Each row below holds a small network's activations on one record, seen along a few directions.
Each row is followed by the record's values for the fields VUMA, DUL, GITI, ZUR, SASU.
A field that a record lacks is left out.
The largest differences between rows may come from other fields.
In the rows, zero is written as 500.
Random noise pushes rows far along 5 fixed directions. That doesn't count. These rows show it; they differ only by the noise:
307, 623, 489, 573, 231, 576, 355, 603, 488, 516, 704, 307, 463, 616, 467, 538, 477
326, 374, 662, 530, 427, 349, 419, 461, 544, 450, 592, 300, 444, 534, 588, 401, 197
652, 387, 530, 677, 612, 529, 631, 485, 302, 262, 458, 422, 397, 306, 572, 382, 573
628, 625, 491, 651, 520, 615, 566, 588, 415, 443, 564, 368, 415, 331, 409, 520, 857
530, 274, 561, 460, 700, 358, 544, 434, 324, 242, 382, 589, 394, 253, 642, 431, 341
447, 389, 453, 727, 332, 606, 491, 514, 227, 235, 583, 410, 407, 558, 629, 390, 313
642, 574, 514, 647, 535, 596, 610, 566, 435, 414, 526, 292, 457, 331, 465, 434, 790

333, 415, 572, 300, 463, 360, 390, 525, 562, 440, 585, 598, 435, 573, 631, 504, 248 | (VUMA fopif; DUL didef; GITI dalun; ZUR ruf; SASU gini)
486, 569, 557, 595, 509, 454, 467, 461, 546, 661, 543, 481, 457, 508, 366, 622, 578 | (VUMA fopif; ZUR gakul)
499, 483, 721, 476, 636, 303, 444, 417, 632, 629, 613, 539, 342, 415, 376, 582, 550 | (VUMA fopif; ZUR sis)
748, 489, 570, 768, 585, 576, 657, 468, 434, 447, 561, 490, 381, 467, 445, 431, 734 | (VUMA fopif; GITI dalun; ZUR sis; SASU gini)
173, 488, 384, 376, 273, 500, 238, 490, 362, 479, 553, 586, 527, 578, 496, 603, 186 | (VUMA geg; ZUR butuz)
472, 602, 341, 348, 463, 533, 553, 610, 529, 503, 338, 496, 702, 477, 573, 468, 535 | (VUMA geg; GITI kaner; ZUR butuz; SASU futeg)
350, 632, 351, 281, 346, 507, 328, 642, 533, 539, 551, 723, 544, 602, 506, 661, 494 | (VUMA geg; GITI dalun; ZUR fubek; SASU gini)
411, 693, 484, 256, 508, 452, 335, 552, 703, 765, 571, 745, 491, 545, 298, 777, 660 | (VUMA geg; GITI dalun; ZUR zizul; SASU gini)
375, 588, 601, 594, 411, 488, 394, 451, 732, 843, 545, 327, 595, 658, 295, 547, 451 | (VUMA geg; GITI kaner; ZUR lubol; SASU gini)
612, 533, 547, 486, 651, 445, 603, 549, 530, 486, 456, 432, 462, 317, 507, 512, 703 | (VUMA fopif; DUL didef; ZUR gakul)
355, 593, 375, 764, 125, 670, 379, 593, 306, 441, 702, 507, 444, 778, 497, 536, 408 | (VUMA geg; ZUR butuz)
526, 491, 454, 696, 410, 720, 444, 377, 348, 522, 594, 456, 445, 559, 319, 498, 526 | (ZUR sis)
471, 573, 483, 603, 380, 511, 503, 626, 483, 459, 565, 455, 470, 588, 573, 504, 525 | (VUMA fopif; DUL didef; GITI dalun; ZUR butuz; SASU gini)
506, 573, 534, 409, 493, 496, 495, 575, 585, 498, 594, 528, 447, 519, 513, 525, 612 | (VUMA fopif; DUL didef; GITI dalun; ZUR ruf; SASU gini)
434, 562, 420, 249, 456, 528, 511, 576, 585, 473, 437, 377, 652, 481, 608, 436, 503 | (VUMA fopif; DUL suti; ZUR zizul)
391, 614, 464, 273, 438, 487, 433, 623, 614, 527, 568, 532, 513, 529, 529, 574, 520 | (VUMA fopif; DUL didef; GITI kaner; ZUR sis; SASU futeg)
652, 418, 577, 538, 597, 471, 655, 477, 575, 456, 445, 379, 536, 495, 591, 325, 506 | (VUMA fopif; GITI dalun; ZUR fefov; SASU gini)
386, 584, 389, 587, 288, 635, 405, 544, 436, 549, 554, 450, 567, 625, 437, 523, 453 | (VUMA geg; GITI kaner; ZUR butuz; SASU gini)
416, 351, 513, 362, 477, 423, 472, 467, 469, 376, 484, 605, 511, 579, 670, 404, 212 | (VUMA fopif; GITI dalun; ZUR ruf; SASU gini)
379, 543, 575, 353, 485, 355, 461, 520, 752, 696, 472, 399, 617, 587, 514, 512, 389 | (VUMA fopif; GITI dalun; ZUR gakul; SASU gini)
466, 542, 369, 296, 527, 472, 485, 567, 427, 433, 355, 651, 593, 388, 563, 541, 520 | (VUMA geg; ZUR butuz)
679, 276, 573, 513, 613, 510, 711, 381, 461, 294, 387, 323, 570, 438, 677, 145, 366 | (VUMA geg; ZUR ruf)
446, 531, 512, 350, 489, 450, 529, 474, 762, 709, 385, 325, 737, 599, 511, 414, 389 | (GITI dalun; ZUR gakul; SASU gini)
526, 619, 281, 249, 406, 614, 578, 620, 585, 491, 304, 361, 832, 518, 633, 370, 563 | (VUMA geg; GITI dalun; ZUR fubek; SASU gini)
442, 490, 580, 585, 469, 521, 446, 455, 622, 642, 551, 432, 495, 633, 401, 520, 416 | (VUMA fopif; DUL suti; GITI kaner; ZUR gakul; SASU gini)
406, 418, 617, 626, 409, 484, 439, 460, 507, 483, 595, 312, 438, 586, 503, 413, 315 | (VUMA fopif; DUL didef; ZUR butuz)
549, 287, 599, 600, 603, 477, 559, 294, 473, 461, 444, 390, 498, 461, 492, 331, 276 | (GITI dalun; ZUR sis; SASU futeg)
409, 715, 430, 297, 298, 625, 434, 610, 711, 665, 605, 372, 662, 664, 444, 483, 621 | (VUMA geg; GITI dalun; ZUR ruf; SASU gini)
550, 687, 526, 524, 431, 574, 521, 606, 699, 656, 600, 377, 528, 607, 418, 537, 744 | (VUMA fopif; DUL suti; GITI dalun; ZUR zizul; SASU gini)
320, 464, 459, 136, 481, 310, 418, 553, 596, 478, 363, 465, 670, 454, 689, 459, 258 | (VUMA fopif; ZUR fubek)
487, 601, 584, 422, 559, 414, 396, 580, 575, 559, 684, 744, 281, 462, 393, 723, 693 | (VUMA fopif; DUL didef; GITI dalun; ZUR sis; SASU gini)
695, 539, 306, 303, 637, 742, 615, 493, 454, 463, 281, 545, 686, 342, 433, 432, 740 | (VUMA geg; GITI kaner; ZUR fefov; SASU gini)
422, 418, 420, 435, 460, 542, 432, 456, 387, 451, 456, 558, 544, 515, 523, 493, 331 | (VUMA fopif; GITI kaner; ZUR fefov; SASU gini)
381, 572, 566, 157, 617, 294, 433, 572, 701, 600, 470, 510, 524, 337, 514, 618, 550 | (VUMA fopif; DUL didef; ZUR gakul)
516, 462, 424, 401, 479, 490, 513, 541, 450, 376, 439, 521, 561, 463, 616, 422, 453 | (VUMA geg; ZUR fubek)
541, 650, 213, 561, 214, 867, 554, 661, 343, 350, 532, 424, 631, 700, 602, 426, 622 | (VUMA fopif; DUL suti; GITI dalun; ZUR fefov; SASU gini)

Here are new rows. What are their fields?
505, 502, 477, 471, 519, 523, 466, 493, 464, 489, 472, 426, 516, 399, 461, 500, 551 | (VUMA fopif; ZUR fubek)
543, 415, 492, 570, 490, 449, 535, 519, 393, 353, 474, 504, 470, 485, 631, 428, 421 | (VUMA fopif; ZUR fubek)
400, 548, 603, 379, 458, 350, 520, 494, 794, 702, 421, 149, 732, 535, 536, 340, 392 | (ZUR butuz)
295, 407, 456, 385, 399, 450, 284, 515, 298, 320, 647, 858, 285, 577, 588, 663, 230 | (VUMA fopif; DUL didef; ZUR sis)
654, 476, 403, 585, 548, 565, 543, 540, 297, 324, 482, 699, 402, 405, 517, 528, 644 | (VUMA geg; ZUR fubek)
462, 304, 681, 210, 703, 248, 493, 357, 655, 498, 421, 535, 514, 380, 574, 384, 263 | (VUMA geg; ZUR ruf)
592, 588, 596, 309, 645, 432, 588, 519, 697, 575, 466, 297, 559, 304, 478, 443, 742 | (VUMA fopif; DUL didef; ZUR sis)
475, 615, 536, 510, 478, 440, 501, 621, 522, 488, 584, 422, 436, 409, 507, 548, 679 | (VUMA fopif; DUL didef; ZUR butuz)
360, 804, 348, 395, 250, 609, 317, 757, 509, 553, 702, 567, 449, 587, 434, 741, 755 | (VUMA fopif; DUL didef; ZUR fubek)
468, 441, 583, 631, 401, 509, 480, 452, 556, 530, 639, 489, 434, 702, 481, 437, 319 | (VUMA geg; GITI kaner; ZUR sis; SASU futeg)
560, 587, 378, 557, 360, 802, 508, 516, 404, 462, 567, 329, 558, 545, 407, 427, 671 | (VUMA fopif; ZUR fefov)
572, 352, 478, 447, 680, 421, 564, 389, 458, 474, 300, 716, 539, 450, 542, 509, 351 | (VUMA geg; GITI dalun; ZUR gakul; SASU gini)
483, 608, 520, 399, 490, 482, 471, 512, 633, 643, 531, 483, 546, 516, 423, 553, 607 | (VUMA fopif; GITI dalun; ZUR sis; SASU gini)
533, 573, 349, 508, 314, 722, 571, 631, 336, 283, 570, 337, 536, 535, 646, 365, 606 | (VUMA fopif; DUL didef; ZUR ruf)
544, 626, 444, 318, 522, 565, 544, 542, 647, 614, 446, 484, 630, 496, 434, 489, 649 | (VUMA geg; GITI kaner; ZUR ruf; SASU futeg)
546, 509, 562, 494, 586, 404, 576, 530, 543, 462, 444, 430, 510, 380, 555, 454, 588 | (VUMA fopif; DUL suti; ZUR butuz)
403, 589, 442, 538, 275, 615, 429, 595, 461, 439, 648, 261, 518, 546, 524, 460, 536 | (VUMA fopif; DUL didef; ZUR fubek)
476, 593, 268, 306, 512, 605, 455, 522, 397, 534, 352, 710, 616, 430, 446, 649, 583 | (ZUR gakul)
